Read these off the table that follows. Indices start at 0.
1) Give the entry at row 1, column 1.
2) Give the entry in the bottom-left corner.
3) Give the largest entry.
4) Give the entry in row 1 and column 0.
5) Give the top entry of the column that holds the smallest entry.
6) Give the entry in row 0 and column 0.
7) Give the entry in row 2 and column 0.
8) Give the entry just left of -5.5.
[[  1.2  24.9  56.4   8.2  -6.8   2.0]
 [ 13.6  62.5  12.7   0.3  -7.5   0.4]
 [ 44.9   2.9   2.6   0.5   3.9  -0.2]
 [  0.6  -1.2  -6.2   0.3  16.4  65.0]
 [  0.9  -4.3 -10.6  -1.4  -6.1  58.4]
 [ 17.1  62.7   9.9  -0.3  -5.5  -0.5]]
1) 62.5
2) 17.1
3) 65.0
4) 13.6
5) 56.4
6) 1.2
7) 44.9
8) -0.3
